These are the activations of a small neural network, seen along a few directions. Each row is one input.
Each table varies a few parts of the input and shows all the possible inputs, shuffled.
A made-up example of a description, with smaller parts first: ring(5) and (point or line(11) or (values(3) and line(4))).
Shared parts are said once, and a part with two or three values counts as separate values.

Other details of the inputs vary at random and push rows far along three fixed directions, the same in every table; ignore that.

Rows:
r1: [ 34 -40  18 -16   7  43  11 -54 -55  20  20   3  17 -30]
r2: [-12 -30   3 -44   1  37  16 -40 -78   7  23  21  -1 -51]
r3: [ 45  21 -25  21  34  52  -6  -4 -24 -19  37 -15 -37 -41]
r4: [ 46 -18  41 -27   3  10  30 -36 -66  46  25   4  40  27]
r5: [-92 -41 -20 -29  -5 -23   5 -24 -13  -9 -31  -1  -2 -74]
r6: [ 20  40  33  10  -3 -25 -21  71  86 -21 -14  11  20 119]
r7: [-79  -5 -19 -27 -14 -28   8 -14 -29 -31  -9   6 -24 -36]
r8: [-56 -16   8 -26 -14 -13  -6  14 -25  11  -8   9   2   3]
r9: [-42  12 -15  12 -18 -50 -13  31  90 -42 -44 -10   6  22]
r10: [107   0  61 -22 -16  53  20 -28 -67  24  39   7  27  30]
r11: [-29  -9   1  -9  -7 -20   7  -9 -18  32  -3  12 -15 -14]
r12: [-67 -12  -9 -31   0 -23  22 -21 -27  16   5  23 -20 -49]
r13: [ 66   8 -24  30  23  62  -8  -9 -37   2  32 -15 -34 -55]
r14: [ 39  12  50 -14 -30 -14  14   2 -11   0   5  20  24  74]
r15: [  4  -1 -28   2  20   3  16 -12  29 -15  16  10 -23 -47]
r16: [-53 -18   3 -13 -19 -42  15 -22  -5  27 -18  14   1 -17]
r17: [-52 -21 -19 -11 -14 -23   7 -31 -19 -19 -21  -4 -11 -61]
r18: [  7  17 -38  51  21 -15 -20  14  91 -62 -16 -30 -20  -3]
r19: [-37 -13 -34 -17   2  31  -3 -16 -60   9   9  -9 -35 -99]
r20: [ 95  -2  38  12  16  32   6  -9 -50  67  25 -16  26  46]
r21: [ 53  18 -46  28  62  79 -17  18  28 -30  33  -3 -34 -57]
r22: [-99 -11  40 -46 -59 -63   0  -4 -68  18 -19  17  10  61]
r23: [-27   1  45 -15 -61 -49   5   0 -26  20 -25  12  32  71]
r24: [-42  49 -29  24   2 -44 -18  63  90 -51 -27   6 -23  34]
r25: [-40 -11   3  -4  -7 -43   7  -3  -5  35 -28 -10  28  17]
r26: [ 49  32 -27  63  11  10 -27  29  66 -32  -4 -29 -12  28]
r27: [ 65  -6  43  13 -11 -13  11 -23  27  26   3   7  28  58]
r28: [-11 -14  11  -6 -13   4  -9   4  -3   7  -6  11  22  29]
r29: [-25  -1  18 -26 -13 -18   1  21  20 -16 -12  13  14  32]
r30: [110  28  63   1  -5  43   3  11 -19  19  39   4  23  82]
r31: [ 38  -6 -70  49  67  37  -6 -16  44 -13   3 -37 -22 -98]
r32: [ 59  16 -12  33   3  35 -12  12  26  -7   5 -22  -1 -11]
r33: [  4  26 -58  37  57   4  -6  33  56 -13   3 -22 -19 -34]
r34: [-21  19  -2  12  -7 -21 -26  54  66 -17 -18  15   9  77]
r35: [-53 -23  -5 -14 -10  -7  -4  -1 -13  10 -20  -4   6 -32]
Description of these inputs: ring(5) and (values(2) or line(5)).
Q: The inputs of r7 and r18 match in every part but the ring(5) part. If r14 is changed in the same way as r7 into r18, which row does it become?
A: r17
Q: Change only the ring(5) part in r33. List by row number the other rows that result.
A: r4, r20, r25, r31
Q: Change only the values(2) part in r4. List by row number the other rows that result.
A: r15
Q: Start at r28 and move only the line(5) part, one step at a time. The first step leads to r35. Which rows follow, in order?
A: r32, r23, r26

Rows:
r36: [26 -5  0 13  1 11 -1 -9  4  7  2 -7  1 -8]
r37: [-25  14   1   5  -8 -38  -8  30  52  -9 -19  12   3  48]
r38: [ 24  -5  -8  15   9  19  -3  -9   0  -5   3 -14  -3 -22]
r39: [ 22  -1  -9   9   9  14   5 -12  -1   3   8  -6  -7 -29]
r40: [-19   3 -15  -3   0   9  -4   3 -17 -11   2  -4 -16 -29]
r41: [18  5 -6  9 16  4  3  6 25  1  3 -1  1  0]
r42: [ 20 -21  51 -30 -29   6  20 -44 -89  48  18  11  20  18]
r43: [ 35  11  72 -20 -37 -18   3  18 -10  28   3  24  39 120]
r44: [ 25  -2  -6   1  13  21   4 -10   3 -11  12   2  -6 -24]
r45: [ 28  -5   0  12  -1  16  -1 -11   1  -5   3  -8   1 -10]
r46: [ 1  3 -1  9  2 -7 -2  1 -1 10 -2 -6 -3  4]
r47: [-6 -4 -5  3  2 -1 -4  1 17 -9 -7 -2  3 -3]
r48: [ 24   0  -8  12  14  12   4  -8  -1   7   7 -11  -4 -22]
r49: [-37 -10  -2 -21  -4 -14   8 -11 -10  -5  -5   7   0 -19]
r50: [-13   5   2   8  -8 -28  -8  23  52  -6 -21   5  10  38]
r51: [-17  10   2   2  -5 -34  -1  24  52  -9 -18  10   7  37]
r52: [ 15   8 -10  10  11  20  -5   6  -9   2   9  -7 -13 -17]
r53: [-20   3 -15  -1  -1   6  -4   2 -11  -3   1   1 -17 -29]
r54: [-45  -9  -4 -20  -6 -12   4 -10 -18  -5  -3   7  -6 -17]
r55: [ 53  11   1  23   6  24  -4  -2   9 -12  14  -8  -6   7]
r56: [-29  14   2   2 -12 -35  -9  27  49 -25 -19  12   2  45]
r57: [ 21   7  -4  13   6   2  -1   3  19 -11   0  -8  -1   1]
r58: [-16   3 -13  -3  -3  10  -4   0 -14 -15   3   0 -17 -29]
r59: [-23  17   1  -2 -11 -18 -11  33  37 -25 -12  12  -2  36]
r60: [ 52   8   1  18   7  20   1  -4  16 -12  12  -7  -1   2]
r61: [-53 -13  -9 -19  -1 -17   7 -10 -22  12  -5   8  -6 -24]
r62: [-35   0  -3 -18  -5  -1  -1   5 -14  -9   0   8  -8 -12]
r63: [40 15 -3 16 17 25 -7 16  5  4 14 -6 -2 11]
r64: [ -6  -3  -9  12   1  -9  -5   4  16   3 -11  -9   1  -4]
r65: [ 27   2 -10  14  11  22  -2  -9 -12  -5  11 -12 -12 -22]
r66: [-38 -14 -12  -7   0 -16   2  -6  -7  10 -13  -3   4 -20]
r67: [-25 -13  -3 -10  -7  -6   1  -8   0  -8 -10   5   1 -16]
r68: [-36 -16  -7 -11  -2 -11   3  -9  -8   9  -9   2   2 -22]
r69: [ 49  10  -2  19  18  24  -5   2   4  -4  15 -11   0   9]
r70: [-42  -3  -8 -18  -2  -5   0   5 -16   3  -2   9  -9 -18]
r71: [  7 -14  59 -44 -33   3  14 -22 -88  37  15  16  30  47]
r72: [ 48   8  -2  19  22  17   2   3  16   8  11 -10   7   5]
r73: [28  0  0  3 13 15  5 -7 -5 -1 10 -7  4 -6]
r74: [-61 -10 -15 -15   0 -24   5  -6 -23  12 -11   2  -4 -23]
r75: [-17 -10  -2  -5  -3  -7   0  -6  -5   1 -10  -4   7  -6]
Q: The inputs of r49 and r41 match in every part but one. If r57 is changed in the same way as r49 into r41, which row does it become?
A: r48
Q: The inputs of r60 and r39 match in every part but one. If r58 is changed in the same way as r60 into r39, which row does it become?
A: r53
Q: What is each input in this table made of?
A: values(2) and line(4) and ring(5)
Q: Change only the values(2) part in r73. List by row number the other rows that result.
A: r72
